Each row has a name. After each piece below comes the name of the row it's from, unless a question asks for something else. Each question is about the rows just above it.

[161  69 137 126 113 192 161 147 150 161 107 116 104 146 171 171 155 141
 121 129 166 100  87 109] = tobiv
[149  74 101 125 105 169 169 131 173 151 110  79 105 120 165 118 169 150
 143  77 139 114 118 107] = Zefi
[156 128 110 119 107 172 186 131 175 129 184  96 120 100 180 120 144 132
 147 136 176 127 103  94] = Buka
Where do [173 151 110  79 105 120 165 118 169] appear?
Zefi
Right after [149] comes
[74]
After [192 161], its row goes on with
[147 150 161 107 116 104 146 171 171 155 141 121 129 166 100  87 109]

[131 127 124 127 127 120] -> vun
[128 130 134 126 129 127] -> Kozod
[113 121 110 141 104 107] -> Moga
[181  52  88 152 118 188] -> zovam
[ 85 147  82 147 118 137] -> Pofoz
[120 127 115 142 118 145] -> duro
[121 134 146 129 132 145] -> Tiz
[ 80 151  83 154 164 134] -> Noze
[104  80 108 169 121 149] -> zafo
[117 135 158 126 133 149] -> mogol
[114 134 164 129 134 152] -> Bul
Which row holds [134 129 164] read backwards?
Bul
Which value is in both Tiz and duro?
[145]
q: [ 80 151  83 154 164 134]
Noze

[140  86 117 137 148  47 145 114 135 123 112 106 103 134 114 166 136 126
 107  64]  sud
[110 117 183 103 114 108  81 110  88 148 131 180 131 127 132  82 161  94
 132  69]  vir
[ 57 195 138 186 146 135  85 148 106 142 115 120 140 152 113 153 119  95
 168  92]  Vul
[ 97 143 154 136 154  86 189 121  88  63 144 145 130 113 148 206 167 115
  85 158]  pel
[125 170 164 142 177 117 157  99 137  95 146 155 141  92 143 135  61  93
 130 126]  nifov
[100 148  95  89 113 133  92 132 131 134 144 103 139 118 116 200 153 102
  96  71]  zedov
[111 181  93 102 185  97 144  96  90 118 183 170 159 115 135 118 137 112
  76 133]  Dofer
[108 151 105 118 116 120 107  70  79 106 156 184 133 123 162 163 174 160
 120 178]  Bonet
[ 49 142 189 157 138  93 120 107 101 161 116 148 147 117 117 180 118 177
  86 107]  vele
[111 167 160  91 166 142 116 158 133 146 178  65 167 116 138  92 110 107
  99 149]  Kefed
After [157  99 137  95 146], its row goes on with
[155 141  92 143 135  61  93 130 126]
Which row holds [144 134 131 132  92 133 113] read backwards?
zedov
q: [117 137]
sud
q: [110 117 183 103 114 108  81 110  88 148 131 180 131 127 132  82 161  94
 132  69]
vir

[139 103 147 130 152 134 101 139 169 185 141 154 132 180 136 140 158 130
 165 140 154 122 148 152 105 103 134 131 134 105 103 103 112 148 123 125
 113 162  94 165 189 107  92 166 119 110 111 154 132 127 120 140  73 122] = Fas
[128  77 135 119 135 156 121 134 150 180 112 109  90 186 106 145 167 120
 124 141 143 137 120 129 105 100 165  84  96  81 124 140 136 151  97 147
 134 145 126 132 171  99 137 120  86 107 114 118  67 132 128 116 133 100] = Nilof
[122 163 143 136 130 118 107 122 113 122 156 134 133 108 179 112 126 140
 156 118 141 135 155 141 135 166 104 167 121 170  93 119 110 155 176 110
 109 131 122 147 137 152 120 157 183 157 152 160 190 168 136 169 101 159] = Rurig
[133 149 107 122 106 115 163 115  85  73 118 107 150  77 118 127  88 132
  88 118 104 135 110  96 154 146 114 130 131 152 151 144 151  94 128 128
 146 105 155  99  60 156 149  91 127 147 149 102 127 115 132 115 182 126] = suvi
[151  93 118 107 150  77 118 127  88 132 112 109  90 186 106 145 167 120
 124 141 143 137 120 129 105 100 165  84  96  81 124 140 136 151  97 147
 134 145 126 132 171  99 137 120  86 107 112 146 106 147 126 138  92 121] = Tob
[133 149 107 122 136 115 163 115  85  73 118 107 150  77 118 127  88 132
  88 118 104 135 110  96 154 146 114 130 131 130 151 144 151  94 128 128
 146 105 155  99  60 156 149  91 127 147 143 102 127 115 132 115 182 126] = murud
The row with [139 103 147 130 152 134 101 139 169 185 141 154 132 180 136 140 158 130
 165 140 154 122 148 152 105 103 134 131 134 105 103 103 112 148 123 125
 113 162  94 165 189 107  92 166 119 110 111 154 132 127 120 140  73 122] is
Fas
[122 163 143 136 130 118 107 122 113 122 156 134 133 108 179 112 126 140
 156 118 141 135 155 141 135 166 104 167 121 170  93 119 110 155 176 110
 109 131 122 147 137 152 120 157 183 157 152 160 190 168 136 169 101 159] is in which row?
Rurig
q: [147 126]
Tob
q: [133 149 107 122 106 115 163 115  85  73 118 107 150  77 118 127  88 132
  88 118 104 135 110  96 154 146 114 130 131 152 151 144 151  94 128 128
 146 105 155  99  60 156 149  91 127 147 149 102 127 115 132 115 182 126]
suvi
q: [133 149 107 122 136 115 163 115  85  73 118 107 150  77 118 127  88 132
  88 118 104 135 110  96 154 146 114 130 131 130 151 144 151  94 128 128
 146 105 155  99  60 156 149  91 127 147 143 102 127 115 132 115 182 126]
murud

[118 123 143 147 128 180 104 139 111 121 119 134 194]  nuzir
[ 77 107 120 106 120  86  94 169 160  77 107  96 155]  busa
[104 123 126 105 142  91 161 169 161  77 107 121 109]  Zedo
[ 91 161 150  98 136  86 115 127 146 121  86 163 186]  tubis
q: [136  86 115 127 146 121]
tubis
After [161 169], its row goes on with
[161  77 107 121 109]
Go on from [142  91 161 169] to the end of its row.
[161  77 107 121 109]
q: [128 180]
nuzir
Which value is in both busa and tubis?
[86]
[121 107  77] is which row, read backwards?
Zedo
Go on from [169 161  77 107] to the end of its row.
[121 109]

[123 113 149 136  97 158 159  90 124 108 102 121 130  93 108 131 102 124
 118 123 136 164 109 140 136 185 115  97 108 125 127 141 155 178 144 129
 143 136 124  96 132 126 143  92 110 134 199 153  89 129 109 110] : guv
[131 109 134 137  92 153 167  95 136 107  95 118 132  84 111 135 111 124
 111 114 160 118 124 174 138 147 127 102 104 122 129 155 146 175 144 126
 138 135 128  98 126 125 138  96 116 135 198 155  93 138 110 120] : matis
[123 118 150 145 105 153 146 102 132  95  90 121 155 117 109 150  99 118
 132 130 142 123 138 156 140 133 130  96 128 107 131 140 161 170 140 137
 130 142 143 100 118 125 149  85 116 132 188 144 108 138 118 100] : sefiz
[136 127 162 147 105 162 139  96 115 101 112 127 146 123 114 133  97 121
 143 139 152 109 121 169 139 125 147  92 128 121 125 124 162 172 139 143
 139 140 128 102 131 121 148  91 104 137 188 144  93 116 115  94] : Vot
[127 119 140 136  98 147 155  93 136 105  95 116 139 102 100 144  97 118
 115 122 148 119 134 177 142 135 125 106 120 118 131 145 154 172 149 126
 130 132 130  95 129 127 146  86 112 129 198 147 102 147 100  99] : Fug
[130 109 145 138  92 161 162  91 127 108 108 122 128  87 109 127 109 121
 115 119 164 109 115 185 136 140 136 102 103 122 129 144 149 181 145 130
 141 133 141 105 118 123 149  86 114 128 181 136 117 144 117  94] : gof
[122 115 145 138  92 161 162  91 127 108 108 122 128  87 109 127 109 121
 115 119 164 109 115 185 136 140 136 102 103 122 129 144 149 181 145 130
 141 138 122  95 129 126 146  83 115 135 195 147 102 133 114  99] : vade
[121 114 151 141  92 165 162  87 129  99 101 123 132  87 102 131 101 116
 118 122 164 112 117 188 137 139 139  95 105 121 130 143 154 189 146 131
 141 143 127  91 130 131 145  85 110 138 205 156  87 132 103 107] : fif
[131 109 134 137  92 153 167  95 136 107  95 118 132  84 111 135 111 124
 111 114 160 118 124 174 138 147 127 104 103 115 131 155 146 175 143 126
 138 135 128  98 126 125 138  96 116 135 198 155  93 138 110 120] : Dapu
[121 115 150 137  95 162 159  89 124 107 107 123 128  90 107 127 104 121
 118 122 162 110 115 185 138 140 139  97 105 125 128 140 153 181 144 130
 143 140 124  95 131 129 142  91 110 137 199 155  87 129 105 110] : bem
[122 115 145 138  92 161 162  91 127 108 108 122 128  87 109 127 109 121
 115 119 164 109 115 185 136 140 136 102 103 122 129 144 149 181 145 130
 141 138 122  96 131 128 139  95 111 138 198 155  87 130 105 114] : sasil
[122 115 145 138  92 161 162  91 127 108 108 122 128  87 109 127 109 121
 115 119 164 109 115 185 136 140 136 102 103 122 129 144 149 181 145 130
 141 138 122  96 131 128 139  95 111 138 198 155  87 130 105 114] is in which row?
sasil
Which row holds [124 136] read backwards?
guv
Where do [122 115 145 138  92 161 162  91 127 108 108 122 128  87 109 127 109 121
 115 119 164 109 115 185 136 140 136 102 103 122 129 144 149 181 145 130
 141 138 122  95 129 126 146  83 115 135 195 147 102 133 114  99] appear?
vade
Go on from [181 136] to the end of its row.
[117 144 117  94]
After [ 90 107 127 104], its row goes on with
[121 118 122 162 110 115 185 138 140 139  97 105 125 128 140 153 181 144
 130 143 140 124  95 131 129 142  91 110 137 199 155  87 129 105 110]
After [ 95 129 127 146], its row goes on with
[ 86 112 129 198 147 102 147 100  99]

